These are the activations of a small neural network, seen along a few directions. Each row is one input.
In each table, some parts of the input vary, and every possible input appears once, in random order.
Descriptions start from the smaller parts, as in this example, which fits no table here: one of 4 places along a line, together with either a single point or one of 9 places along a line or (one of 2 separate values, together with one of 5 places around a ring).
Shared parts are said once, and a part with two or three values counts as separate values.
In the rows, 128 means zero.

Other details of the inputs shift rows strongly along two fixed directions, in all tables alike. That doesn't count.

Table:
x1: [122 194  91 168 183 172 117 130 150 150 113  77 151 155]
x2: [107  61 143  51  93 117 181 118 140 149 162 197 185  88]
x3: [108 181 112 197 169 151 125 147 156 130  97  64 108 123]
x4: [117 192 127 151 165 155 132 165 158 119 127  93 137 125]
x5: [166 100 150  94  96  89 120 115  69 113 152 180  92 192]
x6: [115  86 124 121 114 127 140  99 125 144 138 147 157 133]
x7: [131 134 118 158 139 128 115 112 110 138 124 105 102 118]
x8: [100 174 127 162 156 153 134 144 154 118  88  90 117 106]
x9: [167 119 137 121 106  98 106 108  68 120 132 152  95 217]
x10: [184 159  86 167 135  97  77 158 135 107 144  94  79 168]
x11: [ 90 129 129 118 133 146 153 123 153 138 109 125 151  62]
x12: [ 94  86 162  82 106 131 170 141 151 118 105 163 162  78]
x13: [176  97  92 111  99  85 100 134 127 127 171 142 114 120]
x14: [ 87  93 168  70 100 133 178 155 181 135 123 171 187  63]
x15: [132 208 122 158 182 175 101 144 152 136 108  79 132 117]
x16: [175 104 153  83  94  94 106 105  52 116 172 174  99 151]
x17: [ 78 101 127 143 125 138 163 138 177 134 120 116 155 100]
x18: [126 103 148  91 119 134 133 116 111 123 116 152 139  94]
x19: [181 126 132 165 113  97  76  94  47 106 131 130  60 241]
x20: [102 113 113 149 136 142 133 114 143 141 131 108 138 109]
Each input here is: one of 2 separate values, together with either a single point or one of 9 places around a ring.
The inputs of x18 and x12 match in every part but the choice among 2 separate values. If x13 is changed in the same way as x18 into x12, which row does it become?
Answer: x10

Table:
x21: [109  82 141  96 107 118 160 131 138 153 163 157 162 110]
x22: [101 122 144  95 119 133 167 130 146 136 138 154 161  72]
x23: [200  58 117  78  58  37  86 108  81 111 193 186  96 165]
x24: [143  73 157 101  75  79 128  81  59 124 141 185  99 163]
x25: [109 121 150  81 118 135 157 142 158 137 117 161 160  77]
x26: [112 170  96 170 176 165 127 125 153 141 111  82 142 104]
x27: [ 90  91 145 113 114 123 172 140 152 139 138 136 144  78]
x28: [ 84  96 158 103 115 141 157 127 145 121 114 140 157  75]
x29: [174 142 104 155 137 113  89 106  68 132 136 108  66 179]
x30: [ 99  99 143 109 119 140 162 121 153 147 149 149 178  93]
x31: [103  74 141 102 100 114 162 136 147 113 142 155 142  98]
x32: [100 170  96 175 161 155 141 146 173 126 113  87 139 145]
x33: [175 164 118 137 135 111  91 130  77 100 146 127  69 186]
x34: [117  69 110  92 106 116 158 124 146 129 144 160 157 101]
x35: [106 175 134 166 170 166 120 150 167 127  87  82 124 105]
x36: [102  91 147 108 112 124 162 151 161 120 115 141 155  83]
x37: [120 171 100 157 175 169 116 136 167 143  89  85 140 110]
x38: [ 89  88 149  94  97 125 160 110 133 132 115 161 164 111]
x39: [116 166 126 157 148 148 123 130 151 136  90 105 127 143]
x40: [117 179 124 161 176 173 115 147 172 144 108  88 148 129]
x41: [151 111 160  78  94 108 117 105  66 111 137 173 108 139]
x42: [181  90 157  71  77  75 115 121  59 106 145 191  95 160]
x43: [110 161 135 169 158 150 125 130 135 121 115  92 115 109]
x44: [163 187 121 152 151 124 102 132  88 126 139 102  74 165]
x45: [147 161 118 168 138 115 107 116  88 132 126 104  79 191]
x46: [127 167  88 162 171 160 124 150 169 132  97  79 147 118]
x47: [ 98  91 125  95 121 144 152 114 144 136 118 145 176  79]
x48: [105  91 126 105 117 135 162 141 169 135 158 148 176 112]
x49: [170 154 123 161 128 107  89 121  81 110 108 116  77 209]
x50: [189 149  92 173 111  93  57 130 109 125 154 101  70 160]
x51: [164 156 139 148 140 136  73 105  69 115 134 114  94 192]
x52: [125 174 112 164 172 165 122 159 175 134 116  83 155 137]
What do these inputs look like to the network?
Answer: either one of 2 separate values or (one of 5 separate values, together with one of 6 places around a ring)
Change only the place on the ring of 6 in x42. List by row number the other rows that result.
Answer: x22, x25, x33, x41, x44
List by row number the other inputs of the same sort as x50.
Answer: x23
